These are the activations of a small neural network, seen along a few directions. Each row is one input.
Each table varies a few parts of the input and shows all the possible inputs, shuffled.
A made-up example of a description, with smaller parts first: one of 6 places along a line, together with either a single point or one of 9 places around a ring or (one of 2 separate values, together with one of 8 places around a ring).
Shared parts are said once, and a part with two or three values counts as separate values.

Other details of the inputs shift rows strongly along three fixed directions, in all tables alike. That doesn't count.

Rows:
r1: [ -9  -7  -3 -13 -10 -28 -11  -1   9  -5   1  -3]
r2: [ 15 -29 -26 -29 -14   9 -25   5  20 -24  -2  39]
r3: [  5   9 -19   1   2   1   9  16 -10   0  32  29]
r4: [-18   9   8  12   7  -7  13 -13 -29  24  10 -23]
r5: [-26  15  14   7  -2 -25   9   1  -5   6  16 -22]
r6: [ 13 -26 -23 -25  -6   0 -14   8  29 -29   0  33]
r7: [ 32 -10  -6   6   8  28  -1  11  22 -11 -19  -2]
r8: [  2   8 -10   0  -7  14   7   5 -16   1  24  40]
r9: [-11 -15  -3 -24  -2 -13   4   0  14 -17   0  -1]
r10: [ -8  22  17   2   0  -1   3   0  -2   4  -4 -23]
r11: [  1   1   8   5   4  20  16 -11 -12   7  -7  -1]
r12: [  3  26 -13  13   3   8  -4  24  -5   7  25  22]
r13: [  1   5 -10   4   1   9   6   4 -22  12  18  10]
r14: [ 29  -7 -25   8   8  19   2  13   1  -6   8  28]
r15: [ -8  24   9  22   7  -5  18   6 -16  18  18 -20]
r16: [-13  -1  17   3   0  -8  15 -11 -22  13   2 -12]
r17: [ -5 -37   6 -21   1  -1 -13 -24  22 -11 -38 -25]
r18: [ 17   8 -10   2  -3  18  11  15 -25   9  28  40]
r19: [  2   0   3   8  12  16  13  -8 -18  19  -4 -17]
r20: [ -4  -2 -17 -28 -18 -21 -12  19  13 -12  27  33]
r21: [ 16 -39   3 -22  -4  10 -10 -12  23 -16 -31   9]
r22: [ -9  29 -17   1  -8  -5  -6  30  -7  -2  38  33]
r23: [ -2   1   0  12  -2   5   2 -13 -14   5   5  17]
r24: [-25 -12  22 -19  -7 -20   9 -15  -5   0  -4 -13]
r25: [ 13   5   0   2   7   7  12   6  -5  12  -6 -17]
r26: [ 37 -23   1  13  12  32   3 -10  -1   6 -31   2]
r27: [  7   9 -22   1   1   3   9  18 -13  -2  32  31]
r28: [ 19  -3  13  -1   7  23  -6  -4  22  -8 -38 -24]
r29: [ 24  -3  -3   0  10  16   7   6   6   8 -14 -12]
r30: [ 32  -3   0  22  20  23   9  -3  -1  21 -23 -24]
r31: [ -4  14  -7 -15 -19 -11 -21  15  13 -18  18  29]
r32: [-24  -4  12  -9 -11 -24   5  -9 -17   3  13   3]
r33: [ -2   0 -15 -22 -17 -18  -9  19   8 -11  23  27]
r34: [-11 -21  -5 -21  -9 -13 -16 -12  10 -10  -5   6]
r35: [ -5   0 -21 -17 -17 -13 -32  20  24 -26  14  40]
r36: [ -8  21   4  13   9   3   4  10  -5  12   5 -13]
r37: [ 8  7 -5 -1  2 -1  7 10 -4 11  9 -1]
r38: [ 6 21  5  7 -1  6 -5  8  0  1  4  0]
r39: [-27  -9  16  -6  -8 -35  -8 -12  17 -13 -11 -30]
r40: [ 35 -25   4  -3  12  38   9  -6   7   1 -32   0]
r41: [ -3  11   1  13  14   2  24   1 -21  13   9 -17]
r42: [-15   2   4   8   8 -13  18  -5 -14   6   6 -21]
r43: [  9  20  11  25   9   7  -4  -6  -4  14 -10 -18]
r44: [  5  -4  -4  12   7   8   0 -11 -15  12  -5  -7]
r45: [ -1   4   8   8   3  18  18 -10 -19   7  -4  -2]
r46: [-28  13   7  -3  -4 -20  -5   7   4  -4   4 -15]
r47: [-29  15  21  17   1  -8  23 -19 -35  18   7 -20]
r48: [ 14  10  -7  15   7   0   4   5 -10  19   7  -3]
r49: [ -5 -21   6 -11  -7   5  -3 -18   9 -15 -22   3]
r50: [  5  -4   8  14   5   1   7 -13 -18  16  -1   1]
r51: [-31   8  21 -15 -12 -33 -17 -12  15 -10  -6 -21]
r52: [-32  13  18   8  -4 -13  18 -17 -26  13  13  -9]
r53: [ -6  21   1  22   3 -12   5   7 -12  12  23  -3]
r54: [ -7 -21  -8 -24 -10  -5 -12  -5   8 -13  -4   8]
r55: [-34   1   9 -14  -9 -30 -14   0  16 -13  -6 -19]
r56: [  5  26 -18  18   2   5 -10  22  -6   8  27  28]
r57: [ 14 -26 -14 -28 -16  21 -12   1  22 -31 -10  44]
r58: [ -6   7  -7  -2  -1   4   8   3 -22  10  18   7]
r59: [-16  11   4 -15 -18 -23 -22   4  14 -17   9  10]
r60: [-37   5  14  -9  -5 -30 -10  -3  12  -6  -5 -25]
r61: [ 13  12 -16  19  -5  16   2   3 -24   6  24  45]
r62: [ 19   6  -2  23  14   5   5  -3  -9  23  -7 -17]
r63: [-13  -5  -6 -20 -15 -31 -12   5  10  -9  10   7]
r64: [ 2 26  5 19  1 -2 -7  1 -9  9  6 -4]
r65: [  5  11  -4  10   3  -6   7   6 -13  16  10  -7]
r66: [  4  -2   9   6   4   8  16  -5 -20  12   0  -1]
r67: [  9   0 -14   0 -11  -3  -5   8 -17   1  28  49]
r68: [  9   8   5  11   8  10  10   8   4   4  -1 -15]
r69: [ 38  -9   4  25  20  37   8   1  14   3 -35 -27]
r70: [-30   0  -1  -8  -5 -36   2  -5  -5  -4  21  -1]
r71: [ 38 -18 -10   4  17  49   6  -2   1   6 -29  -6]
r72: [  3   0 -10  12   8  -6   4  -2  -7   4  10   6]
r73: [ 45 -19  -3   6  17  36   5   0  18   4 -44 -23]
r74: [ 12 -21  18 -22   1  14 -17 -13  46 -23 -55 -31]
r75: [ -9  -8  -5 -14 -15 -21 -17   8  23 -24   7  12]
r76: [ 6 20 -7 24  9  8 -5 11 -6 10  4  0]
r77: [-13   9  15  18   5 -13  10  -5  -5   8  -2 -35]
r78: [-25  -9  13  -6  -8 -14   1 -23  -4  -4  -6  -3]
r79: [-32 -14   7 -20  -4 -33   4 -10   9 -13   1 -17]
r80: [  6   9   3  24   7  -2   2   0  -1   9   3 -12]
r81: [ 38   2 -20   4  10  42 -10  25  20  -9 -14  20]
r82: [ 16 -23  11   9  11  30   6 -25   8   0 -44 -17]
r83: [-6 24  1 10  8  6  5 13 -5 11  8 -8]
r84: [ -7   5   9 -24 -11  -6 -14   4  24 -18  -6  -1]
r85: [-14   2  10   0   8   2  16 -11 -20  18  -1 -28]
r86: [-21 -24   6 -16  -1 -28  -3 -16  15 -18 -17 -23]
r87: [-30 -22  25 -18  -8 -30  -1 -26   2  -3 -15 -22]
r88: [ 40  10 -14   8   2  33 -17  16  16  -6  -4  28]
r89: [-11  -4   9  -2  -3 -16  -3  -2  15  -8  -4 -18]
r90: [ 11 -33  -1 -13  -6  15 -12 -18  21 -23 -35  11]
r91: [-12 -16  14 -14  -5 -10   4 -12  -2   0  -6  -3]
r92: [-11 -14  -8 -10  -4 -22  -6  -6   8 -15   2   4]
r93: [ -2  19   3  29  14   2  -2   0  -6  17  -4 -19]
r94: [ -1   0   1   6   8  10   9  -7 -16  16   0 -12]
r95: [  4  -2 -14 -21 -16  -4 -10  24  21 -25  19  31]
r96: [16 33 -8 13 -1 15 -5 21 -7  7 26 27]
Each input here is: one of 2 separate values, together with one of 6 places along a line, together with one of 8 places along a line.
Q: The inputs of r29 and r25 match in every part but the choice among 2 separate values. If r83 is changed in the same way as r29 into r25, which row does it become?
A: r81
Q: The inputs of r11 and r45 match in every part but the choice among 2 separate values. If r17 is changed in the same way as r11 into r45, which row does it become?
A: r2
Q: Which other rows does r79 become when the place on the line of 6 takes its other values? List them by row number.
A: r3, r6, r9, r70, r72
Q: Start at r61 and move only the place on the line of 6, one step at a time. The first step leads to r90. Which rows follow, in order?
A: r49, r47, r57, r45
Q: Which other rows does r55 become when the place on the line of 8 takes its other values? List them by row number.
A: r14, r31, r32, r49, r54, r65, r77
Q: Start at r47 and move only the place on the line of 8, one step at a time. The first step leads to r16. Which rows follow, in order?
A: r13, r42, r33, r69, r46, r38

Rows:
r97: [ -5   7  12  14  11   8  21  -9 -26  24   0 -21]
r98: [10 -4  4  0  1 16  1 -5 -1 -1 -8  7]
r99: [ -1  23  -1  24   9 -12   5   9 -14  19  15 -18]
r100: [ 11 -11   3   4   5  16  -3 -15   2  -1 -20  -5]
r101: [  9   0   6   9  10  10  13  -8 -11   9 -10 -12]
r102: [  0  30   9  31   8   3   2   5 -19  22   9  -9]
r103: [ 29  -4  -7  17  14  36  10  -3 -14  15 -15   2]
r104: [-20  12  12  -1  -7 -11   1  -3  -2  -2   8  -4]
r105: [-26  -8   9  -7  -2 -31   5 -12  -6   1   3 -20]
r106: [ 32  -5 -10  14  13  29  11   7  -7   9  -3   6]
r107: [ 10  -7 -16 -13  -7  11 -11  11  11 -16   2  29]
r108: [  7   7 -12  13   9   6  14   5 -25  21  21  10]
r109: [  4  -3   1   2  -1   7  -9  -7  13  -9 -13  -2]
r110: [  6   1 -18 -12 -11   6 -14  17  12 -17  12  34]
r111: [ -1  -3   6  -7   0   0 -11  -1  18  -8 -23 -20]
r112: [  1   1  -5  -6  -5  -4   6   1 -11   3  13  16]
r113: [-22   3  15   4   3 -10  11 -14 -17  10  -6 -27]
r114: [-27   4  12  -4  -7 -20  -3 -14  -5  -3   4 -12]
r115: [ -2  17   0  10  -3   6  12   1 -29  17  26  19]
r116: [-10  17   0  18  11  -8  14   3 -15  17  14 -17]
r117: [-23   5   9  -9  -5 -15   5  -1  -5  -1   9  -8]
r118: [  0  22 -13   1  -7 -11  -3  25  -5   3  35  18]
r119: [ 19  15   8  19  10  22   0   3   1  11 -13 -12]
r120: [ -5 -12  23  11   9   4   2 -22   4   3 -37 -35]
r121: [ -7 -18   5 -15  -8  -4  -8 -18   7  -9 -14   0]
r122: [ -4 -23  -5 -21  -1  -8  -5  -4  15 -13  -9   0]
r123: [ 18  -9  -8  13  10  10   9  -3 -12  13  -1   0]
r124: [-18  11  -1   8  -1 -25   5   3  -8   5  20  -9]
r125: [  3  -1   1 -13  -3   2 -12   8  21 -10 -11  -5]
r126: [ 32   8 -12  17  10  27   5  11   1   3  -3  12]
r127: [ -5  -2   2 -14 -11 -10 -23  -2  23 -17  -9   0]
r128: [-16  15  -6  -3 -15 -15 -11  12  -2  -8  29  34]
r129: [-25   3  13  -9  -5 -25   6  -8  -3  -3   2 -15]
r130: [ 15  -4 -18 -11  -1   1 -16  18  24 -12   3  16]
r131: [ -9  -8  14 -11  -4  -2  -3 -11  11 -10 -15  -9]
r132: [-18  -1   0 -13  -9 -22   2   5  -1  -7  18   1]
r133: [ -7   9 -15  -6 -19  -8  -7  12 -16   0  40  56]
r134: [ 14 -12  -7 -10   1  18  -1   4   7  -7  -6  14]
r135: [-28   7  11  -9  -6 -18   3  -1   1  -3   6 -15]
r136: [  4 -15  -2 -12  -2  -1  -3   4  23 -15 -13  -8]
r137: [ 10 -13  -7  -9  -8   9 -13   2   9 -13  -3  32]
r138: [ 22 -12 -12   7   8  11  -1   4   7  -3  -7   5]
r139: [ 25 -11  -8  12  19  24   6   0   5   5 -18 -10]
r140: [ -2  -4   9 -12  -2 -10  -9  -2  23 -11 -21 -20]
r141: [ -1 -26  -2 -23  -8  -6  -1  -5  12 -11  -8   0]
Q: What is each input in this table made of?
A: one of 5 places along a line, together with one of 9 places along a line
Q: The inputs of r106 and r101 match in every part but the place on the line of 9. If r132 is changed in the same way as r106 into r101, which row does it become?
A: r129
Q: The inputs of r114 and r107 match in every part but the place on the line of 9. If r100 is changed in the same way as r114 into r107, which row does it become?
A: r113
Q: Which other rows does r119 become when the place on the line of 9 takes its other values? List them by row number.
A: r99, r102, r111, r118, r125, r127, r130, r140
Q: Which other rows does r135 become when the place on the line of 5 takes its other values? List them by row number.
A: r97, r117, r125, r134
